These are the activations of a small neural network, seen along a few directions. Each row is one input.
Each table varies a few parts of the input and shows all the possible inputs, shuffled.
Descriptions start from the smaller parts, as in this example, which fits no table here: values(3) and (point or line(11) or (line(4) and ring(5))).
Shared parts are said once, and a part with two or three values counts as separate values.

Rows:
row 1: [-15 -54  32 -19   2 -43 -15 -17  21 -32  41  79 -59  53]
row 2: [-26  35  -2   8   3 -43  -1  15 -27 -11 -17 -11 -16 -38]
row 3: [ -4  20  27 -26  17  34 -21 -16  -5  -6 -25  -6  34  -3]
row 4: [-12  13   3 -34  10  24 -17 -32   0  45 -20 -11  -5   0]
row 5: [-19 -10  53 -55  33 -65 -27 -18  24 -15  10  69 -49  32]
row 6: [ 17  -7 -26  30   7  20  26  21   4 -27  12 -20  16  25]
row 7: [-12  17 -15   3  12 -33  26  24  20   1 -30   0   5 -51]
row 8: [-13  -7  30  -6  22  10 -32  -3   6  66 -19 -43  15  -6]
row 9: [ 26 -10 -36 -13 -35  12  -2  -1 -19  -3  26  -3  17  18]
row 10: [ 17  26 -18 -57  -9  -5  -4   1  -9   6 -16 -17  18  -4]
row 11: [  0 -14 -35  41  -6 -18  40  17  11 -11  20   7  -2 -30]
row 12: [  3  36  -7  -3  21   4   9  31  15 -12 -36 -27  19  11]
row 13: [ -6 -18 -11  12 -23  33 -12 -36  -3  36  21   2   1  25]
row 14: [-21  -9 -22  39 -22 -23  16  15 -36 -29  22  -5 -25 -19]
row 15: [ -2 -46  11  35 -10  25 -30  -5  -1  52  20 -35  11  14]
row 16: [ 31   2  -5  35 -22  20  33  14   4 -26   6  16  -5 -13]
row 17: [ 24  47   9  -4  11   3  23  10  13 -15 -21   5  -4 -36]
row 18: [ 11 -20  11  16 -11  45 -13 -21 -16 -19   6   0  31  23]
Question: Changing only one part turns row 15 into row 8. The same change can be made to row 13. Which row results?
Answer: row 4
Question: Describe the family of inputs behind these rows.
Answer: values(2) and (point or line(8))

Rows:
row 19: [-17 -27  17 -31   3  -8 -28 -18  14  35   6  25 -16  35]
row 20: [-19   3  17   7  18 -59   3   6  10 -36   9  42 -37 -12]
row 21: [  9  41 -28  19  16 -27  28  36   4 -20 -27 -21  14 -50]
row 22: [-22 -24  39 -17  13  -7 -32 -18  27  34  -1  15 -24  30]
row 23: [  8  14 -13 -27   6 -66   7  15  13 -37   1  49 -33   6]
row 24: [ 26 -50 -45  94 -48  46  52  24  -9 -19  51 -11  27  19]
row 25: [  9   7 -24 -12  -4  29   9  -8 -20  27 -12 -37  34 -10]
row 26: [ 26  35   7  -8  15  45  10  10  -1  -1 -25 -31  37 -13]
row 27: [ -5   4   0  10   8  37  -2  -4  11  49 -21 -50  25  -8]
row 28: [-20 -24  44 -20  22 -12 -40 -15  25  26  -6  15 -29  10]
row 29: [-18  -3  11  17  -4 -64   3   2  -8 -32  21  38 -49 -15]
row 30: [-11 -21  10 -42   0 -14 -17 -23  -2  13  12  29 -16  27]
row 31: [-11  13   6 -13  24 -69   1  19  19 -33  -4  40 -36 -12]
row 32: [ -3  29 -19  37  10 -16  33  23  -4 -26 -15 -21  11 -50]
row 33: [ -8 -12  16 -32 -10  -6 -25 -16  -8  -4  16  28 -15  28]
row 34: [ -1   4 -16  -2   0  37   1  -2  -4  51 -15 -43  30  -6]
row 35: [ -4  -8 -18   1 -13  28   0  -8 -23  37   1 -52  34 -10]
row 36: [-16 -32  18 -25 -14 -17 -33 -26  -5  24  20  18 -18  24]
row 37: [ 11  11 -24  -4 -13  35   5  -2 -24  11  -8 -34  37  -7]
row 38: [ 22  44 -49   5   2 -26  40  35  -3 -23 -20 -15  17 -30]
row 39: [  6   6  46 -38  18   3 -15  -5  19 -15  -3  34 -11  25]
row 40: [ 13 -77  -8  67 -43   5  20   5   8 -30  75  53 -24  59]
row 41: [ -7 -15  25 -23  -6   5 -26 -22  -8 -20  15  32 -21  30]
row 42: [  3   7  29 -27   4   9 -26 -17  14 -19  -3  38 -15  33]
row 43: [  0  28 -27  50 -14 -20  31  13 -28 -20  -6 -25  -5 -53]
row 44: [ 16  27  -9   4   5  52   2  -3  -6  -8 -24 -29  35  -2]
row 45: [ 15  13 -12   2 -10  48   8  -1 -21  -5 -12 -33  30 -14]
row 46: [ -3   7   7   8  18  33 -11   0  10  41 -26 -51  18 -32]
Question: Changing only one part turns row 25 into row 30. The same change can be made to row 34. Which row results?
Answer: row 19
Question: Describe the family of inputs behind these rows.
Answer: values(2) and (point or line(4) or line(9))
Question: Change only the values(2) part in row 42. List by row number the other rows that result.
Answer: row 44

Rows:
row 47: [-22 -19   0 -20  -7   7 -31 -26 -12  42  14 -19   9  13]
row 48: [ 23 -12 -27  28 -12   5  30  15   6 -23  15  25  13  20]
row 49: [-31  -7  19 -41  16  -4 -31 -28   4  33  -6 -14  -9  16]
row 50: [ 11  15  19 -11  24 -24   4  23  26 -42  -4  35 -13  21]
row 51: [-10 -45   7  20  -3  29  -6 -15  18  39  18  -2   7  25]
row 52: [ -6 -10   5  -2 -18  35   3 -17 -18  -5  13  -7  14  10]
row 53: [ 15  13 -24 -25 -16 -19  19  14   0 -14  -6  22  -3  -7]
row 54: [  3  25 -16 -33  10 -28   3   2  -3 -31  -7  15  -8   7]
row 55: [-18 -15  44 -19  30  -1 -35  -2  27  27  -5  10 -15  37]
row 56: [ -2   5   2 -15 -15  22 -16 -23 -15   2   8   4  10   9]
row 57: [ -6   5  10   5  16 -57  -1   6  12 -21  -1  26 -34 -25]
row 58: [ -5   5 -16   5  -9 -49  13   4   0   2   0  17 -27 -37]
row 59: [ -4   3  48 -18  21  15 -19  -5  27 -11  -4  33 -13  28]
row 60: [ -5 -40  10  17 -13  27 -19  -9  -5  32  24 -21   5  30]
row 61: [ 14   6   1 -26  10 -30  -4  11  17 -38  -3  35 -13   4]
row 62: [ 11  16 -31 -13 -14 -12  12   9 -20 -24   7   8  10  -3]
row 63: [-16   9  27  20  31 -48   2  18  27 -24   1  28 -35 -11]
row 64: [ 16 -22   9  17 -19  41  -1 -10 -11  -6  22   6   5  22]
row 65: [ 34  51 -35  12   7  35  30  33  -3 -12 -44 -61  54 -41]
row 66: [-19 -30   4  -5  -6  17 -15 -14 -24  35  10 -28  14  17]
row 67: [ 26  39 -10   2   7  69  11   5  -9  19 -43 -59  50 -35]
row 68: [  7  46 -26  45  12  10  27  34  -2   8 -42 -67  28 -73]
row 69: [-19  20  -4  -2  17 -54   3  -2  -9 -14  -6   8 -30 -26]
row 70: [  1  19  -6   2  15  59  -6   7   0  59 -43 -91  53 -28]
row 71: [-12   9 -20  22 -11 -43   5   2 -15  -7   9   0 -12 -27]
row 72: [-10 -17   8 -33  -8  -1 -19 -18  -1  53  -3  -3  -3  13]
row 73: [-15  -4 -14  41 -14 -32  20   7 -20 -15   7 -10  -9 -22]
row 74: [ -5  16  14 -40  11   7 -25 -20 -11  -3 -15  13 -13  10]
row 75: [ 25 -11 -18  25 -20   6  20  18  -3 -38  23   6   6  15]
row 76: [ 13   1   7 -33 -17  13  -3 -15  -7  13  -6  20  -5   3]
row 77: [  2   3 -26   7 -19   1  25  13 -18 -35   8  -7  14   6]
row 78: [  5 -12 -13  55 -14 -21  20  19  -8 -20  26   0 -18 -15]
row 79: [  9 -23   7  20 -12  45  12 -11  13   4  17  19   8  22]
row 80: [  1 -17 -17  60  -5 -19  29   9   6  -9  17  19 -14 -12]
row 81: [-15 -22  32 -35  17  -9 -35 -17  18  32   0   8 -13  19]
row 82: [  3  -2  30 -34   9   6 -21 -17  14  -7  -2  33 -12  12]
Question: Changing only one part turns row 78 into row 75. The same change can be made to row 63. Which row results?
Answer: row 50
Question: Describe the family of inputs behind these rows.
Answer: line(4) and (point or line(8))
Question: Start at row 55 and move only the line(8) part, one step at a time. The first step leads to row 81. Which rows follow, in order?
Answer: row 49, row 72, row 47, row 66, row 60, row 51
Question: Change only the line(4) part in row 61. List by row number the other rows that result.
Answer: row 57, row 81, row 82
Question: Which other rows agree with row 76 in the line(4) part? List them by row number.
Answer: row 52, row 56, row 59, row 64, row 67, row 74, row 79, row 82

Rows:
row 83: [ 17 -30  21 -30 -21  53 -30 -22   2   6  19  29   6  37]
row 84: [ 13  10 -25 -21   5  39  17   5 -17  18 -22 -49  56  -2]
row 85: [-15 -23  16  10  19 -65 -12  14  41 -14  15  43 -30  13]
row 86: [  0  29   3 -27  12  43 -19 -10  -2  58 -38 -64  33 -51]
row 87: [ -9 -32   4  18 -22  46 -12 -35 -12  56  18 -13  20  12]
row 88: [  2 -31   2 -23 -17  36  -4 -13   6 -11  13  28   3  42]
row 89: [-25 -41  41 -26  28 -30 -27 -11  37   5   7  34 -28  26]
row 90: [-10 -39 -17  19 -12  32   7 -17 -12  41  14  -9   4  16]
row 91: [-28 -23  19  -4 -15 -31 -22  -7 -25  -6  29   9 -30  31]
row 92: [ 20  15  -6 -31   0  56  -2  -5 -16  33 -10 -47  61 -10]
row 93: [-23 -38  59 -29  25 -14 -46 -23  34  21  19  32 -19  19]
row 94: [-36 -23  34   1  26 -45 -31  -6  18 -21  20  30 -27  15]
row 95: [-15 -45  20 -27  -7 -15 -18 -14  -7  21  21  11 -35  43]
row 96: [ 24 -15 -21  10 -26   4   6  14   9 -31  15  37  -4  29]
row 97: [-30  32  27 -40  18 -45 -27 -19  -4 -25 -15  42 -31  19]
row 98: [ 21  22 -15  40   8  25  30  39  21  -6  -8 -20  13  -7]
row 99: [-11 -14  21  22  12 -74   7   9  24 -45  15  51 -35 -19]
row 100: [  6  43 -38  13   5  -6  17  28   2  23 -41 -54  23 -56]
row 101: [ 26  32 -47   5  -6   9  35  33  -5  -3 -12 -38  50 -19]
row 102: [  7 -21 -40  51 -21  -1  19   4  -2  19  18  -3   2   4]
row 103: [ -9  15  51 -73  22 -11 -48 -34  12  17 -13  45 -28  25]
row 104: [ 13  28 -27   1   1  25   8   9 -32  -9 -14 -53  53 -12]
row 105: [-11  41 -21   7  12  11  -6   4 -20  16 -39 -69  26 -52]
row 106: [ 16  49 -35  25   2 -14  32  17  -8  -9 -36 -50  13 -85]
row 107: [ -4 -23   0   4 -23 -49  -1  15   0   1  25  22 -37  27]
row 108: [ -9 -41  38 -33 -10   1 -40 -29  -6  34  32   9 -26  37]
row 109: [  5 -12 -37  59 -23  -7  40   6 -20 -10  29   8  -6 -31]
row 110: [  2 -15  -2   7 -25  20 -13  -9 -17 -35  12  22   2  34]
row 111: [-21  13  29 -70  28 -28 -22 -21  14   0 -21  49 -35  27]
row 112: [  3 -17   2  15 -24 -57  15   9 -16 -31  29  29 -45  -4]
row 113: [-19 -19 -21  40 -14  17   1 -12 -26  13  25 -12   6   4]
row 114: [ 21  -5 -17  25 -34  -5  30   7  -6 -62  19  43  -6  -2]
row 115: [ 20   3  27   4  13  74  -9   1  12  32  -8 -31  21   3]
row 116: [ -7  32   6 -35  17 -62  -8   1  23 -21 -14  56 -38  16]
row 117: [ -4  38   8 -27  16 -69  11   2   5 -51  -4  68 -48 -19]
row 118: [ -2  23 -16 -17  15  26  -1  -1  -3  43 -51 -64  25 -40]
row 119: [  3  18   1  40  14  41   8  10  -2 -13  -6 -40  18   1]
row 120: [ 30  39 -41  20 -13  -2  51  26 -25 -33 -15 -32  46 -48]
row 121: [  9   2   9  18  11  55  15   7  13  16 -23 -34  21  12]
row 122: [ 31  27 -12  55   4  17  48  29   9 -38  -2 -16   3 -36]
Question: Changing only one part turns row 104 into row 120. The same change can be made to row 91. Which row results?
Answer: row 112
Question: Changing only one part turns row 88 into row 96. The same change can be made to row 121. Which row results?
Answer: row 98
Question: Describe the family of inputs behind these rows.
Answer: line(5) and line(8)
Question: Change only the line(8) part in row 108. List by row number the other rows that result.
Answer: row 83, row 86, row 87, row 92, row 93, row 103, row 115
Question: Change only the line(5) part in row 87. List by row number the other rows that result.
Answer: row 90, row 102, row 109, row 113
